Each row below holds a small network's activations on one input, seen along a few directions.
In each table, some parts of the input vary, and every possible input appears once, in random order.
A made-up example of a description, with smaller parts first: one of 4 places along a line, together with either a single point or (one of 2 separate values, together with one of 5 places around a ring) or one of 11 places along a line.
Shared parts are said once, and a part with two or three values counts as separate values.

Other details of the inputs vary at random and push rows far along two fixed directions, the same in every table; ignore that.

A family of inputs:
row 1: [-30 -34  64 -40   6 -18  -9 -25  -2 -15   2  -6 -27  19]
row 2: [-21  -6  -5   4 -17 -36  24 -24 -11 -10 -34 -28  24 -38]
row 3: [ 49  25 -51   0  -3  22   9  31  42  34   0  14  -7  -5]
row 4: [ 22  -6  44 -60 -12   9 -41   9  41 -15  40  25 -58  62]
row 5: [ 71  39 -37 -20 -28   6 -17  35  42  -9   0   8  -6   1]
row 6: [-49 -20  61 -16  28   7  -9 -12 -20 -17  37  -9 -13  29]
row 7: [ 59  13 -44  37 -22  34 -31  42  34  13 -21  41  -5  25]
row 8: [-25 -10 -16  13   7 -18  44 -33  -5  23 -16   3  18 -46]
row 9: [-14 -18 -13  14  23 -13  39 -27 -22  30 -28  -8  12 -43]
row 10: [-36 -48  45 -22  33  -8   6 -31   7  18  18   9 -32  19]
row 11: [-14  32 -47  43  -5  -5  34  11 -24  -5 -19 -39  58 -50]
row 12: [-28 -21 -23  22   9 -25  38 -30  -2  22 -17 -12  19 -38]
row 13: [-43  -2   9  53 -20  12   1  -1 -48 -12 -36   8  46 -12]
row 14: [-40 -41  70  -7 -27  -5 -38 -28 -17 -31 -17  30 -20  41]
row 15: [-34  11  -8  28  12 -12  17  -9 -46  -5  -3 -31  34 -30]
row 16: [ 50  53 -39   3  -7  30 -15  48  24 -12  35   7   7  13]
row 17: [ 66  30 -46  -6 -17  -4 -21  34  22  -2 -11 -11  -2   0]
row 18: [ 54  45 -40  11   8  30  -9  48  -2  -4  11 -11  12   0]
row 19: [-56 -11  60 -21  12  10  -4 -19 -18 -14  44   4 -17  30]
row 20: [ -8  -3   6  -2  -4 -25  25 -20 -30  -1 -43 -24  17 -45]
row 21: [ 27 -29  10 -32  24   6 -43  -1  36  13  59  31 -62  67]
Each input here is: one of 3 separate values, together with either a single point or one of 6 places around a ring.
Question: Which other rows agree with row 9 in the choice among 3 separate values? List them by row number.
Answer: row 3, row 7, row 8, row 10, row 12, row 21

A family of inputs:
row 22: [  5  12 -33  20 -14  -8  22   8  -1  10 -40 -20  24 -33]
row 23: [-9 -2  2 -3  6  3 -1  1  7 -6 29 -2 -5 14]
row 24: [  8  12 -26  25 -14  11   8  11  -4   9 -27   8  23 -16]
row 25: [  2 -15   7   1   1  -6 -19  -1   3   3  -1   4 -15  18]
row 26: [-1 -3  4 -7 -4 -6 -9  0 15  2 -4 -1 -5  8]
row 27: [ -6  -1   1   8 -12   9   9  -1   2   1 -11  11   4  -1]
row 28: [-77 -34  51  -8  26 -19  34 -50 -41   4   0 -19   5 -21]
row 29: [  7  27  17   9 -21  19 -33  33 -23 -44   2  -7  15  22]
row 30: [  3   0  -4  16  -7  11 -11   4  -2   5  -7  20  -1   7]
row 31: [  4  21 -23  20 -16   9  13  10   6   8 -26   8  23 -23]
row 32: [ 10 -14   9 -13  -2   0 -29   7  18   1  10   7 -22  35]
row 33: [ 14   1   4 -14  20  16 -10  13   6   7  26   1 -15  20]
row 34: [ -3  -7   7  -9  12   4 -12  -1   2  -9  42   5 -13  29]
row 35: [  7  23 -26  10   2   2  12  13  10   1  12 -11  16 -14]
row 36: [ 13  -4   6 -11  -3  -4  -4  -1  16  -8  -3   7  -8   1]
row 37: [ 16  15 -26  10  -6  -8  10  -1  -9   9 -22  -7  13 -29]
row 38: [  5  -9   3  -5  -5  -8   3  -6   6  -4 -15  -4   1  -7]
row 39: [  8  -4   9  -7  23  11 -11   7  -1   6  24   5 -21  18]
row 40: [ 13 -12   8  -8  -2   0  -9   0   7  -5  -1  10 -12   9]
row 41: [-60 -33  41 -10   5 -30  23 -51 -36   0  -8  -7   0 -19]
row 42: [ -8   1  10 -18  -4 -10   6 -12   5   1   5   1  -7  -6]
row 43: [ 27  -9   0  -6  -1   0 -18   5  11  -6  -1  11 -16  13]
row 44: [ 10   2  -5   1  13   8 -18   6   5  -5  36   7 -10  25]
row 45: [ 10  21 -34   8 -14 -10  31   1  -6   9 -30 -16  23 -43]
row 46: [  2  11  -1  -7  17   4  13   5   4  10   9 -11   3  -9]
Question: Describe the family of inputs behind these rows.
Answer: either a single point or (one of 4 places along a line, together with one of 6 places along a line)
Question: Change only the place on the line of 6 in row 37. List by row number the other rows that result.
Answer: row 25, row 30, row 39, row 43, row 44

A family of inputs:
row 47: [-69 -18  13  15  18 -13  52 -33 -27  12 -15 -16  34 -49]
row 48: [ 13  16 -37  30 -11  -1  30   6 -14  26 -59  -4  26 -50]
row 49: [ 20  -9  30 -45  25  30 -44  18  29   4  71  31 -60  73]
row 50: [ -5  -1  -8  -1   3 -24  24 -19 -20  -1 -26 -26  15 -40]
row 51: [ -6   5  37  -3   7  33 -52  23  -7 -31  55  14 -21  68]
row 52: [ 56  22 -44   4  17  15  -5  30  18  10  22  -4  -7   5]
row 53: [-65 -28  63 -26   8 -27  19 -49 -33  -2  -7 -11 -13 -10]
row 54: [ 30  45 -57  11 -29  -5  23  18  17   7 -26 -10  35 -44]
row 55: [  2  21 -22  49 -29  14   0  25 -28 -13 -48  -5  51 -22]
row 56: [-16 -42  26  -7   7 -19 -14 -21   1   1   4   9 -19  20]
row 57: [ 49  15 -36   5 -25  14 -20  25  46   7   6  32 -16  22]
row 58: [ 54  24 -48  15 -14  21   1  34  35  14 -30  13   8 -11]
row 59: [-64 -39  48 -11  11 -43  21 -52 -34  -8 -10 -31   0 -17]
row 60: [  0  14 -10  -1  -7  -4  29  -5   3   1 -30 -18  20 -36]
row 61: [ 34  39  -7   2 -29  25 -35  45   4 -36   6  -1  11  25]
row 62: [-14   0   5  -8   6   4  -2  -5  14   5  41  16 -13  19]
row 63: [  7 -13   6 -14  25   2 -16   3   9   5  41  -4 -23  31]
row 64: [-26 -51  43 -15  18 -20 -14 -45 -13  -3   5  16 -27  18]
Question: Describe the family of inputs behind these rows.
Answer: one of 3 separate values, together with either a single point or one of 5 places along a line
Question: Changing only the choice among 3 separate values turns row 57 into row 62. The same change can be made to row 64. Which row results?
Answer: row 52
Question: Change only the choice among 3 separate values in row 49. List by row number the other rows that result.
Answer: row 48, row 53
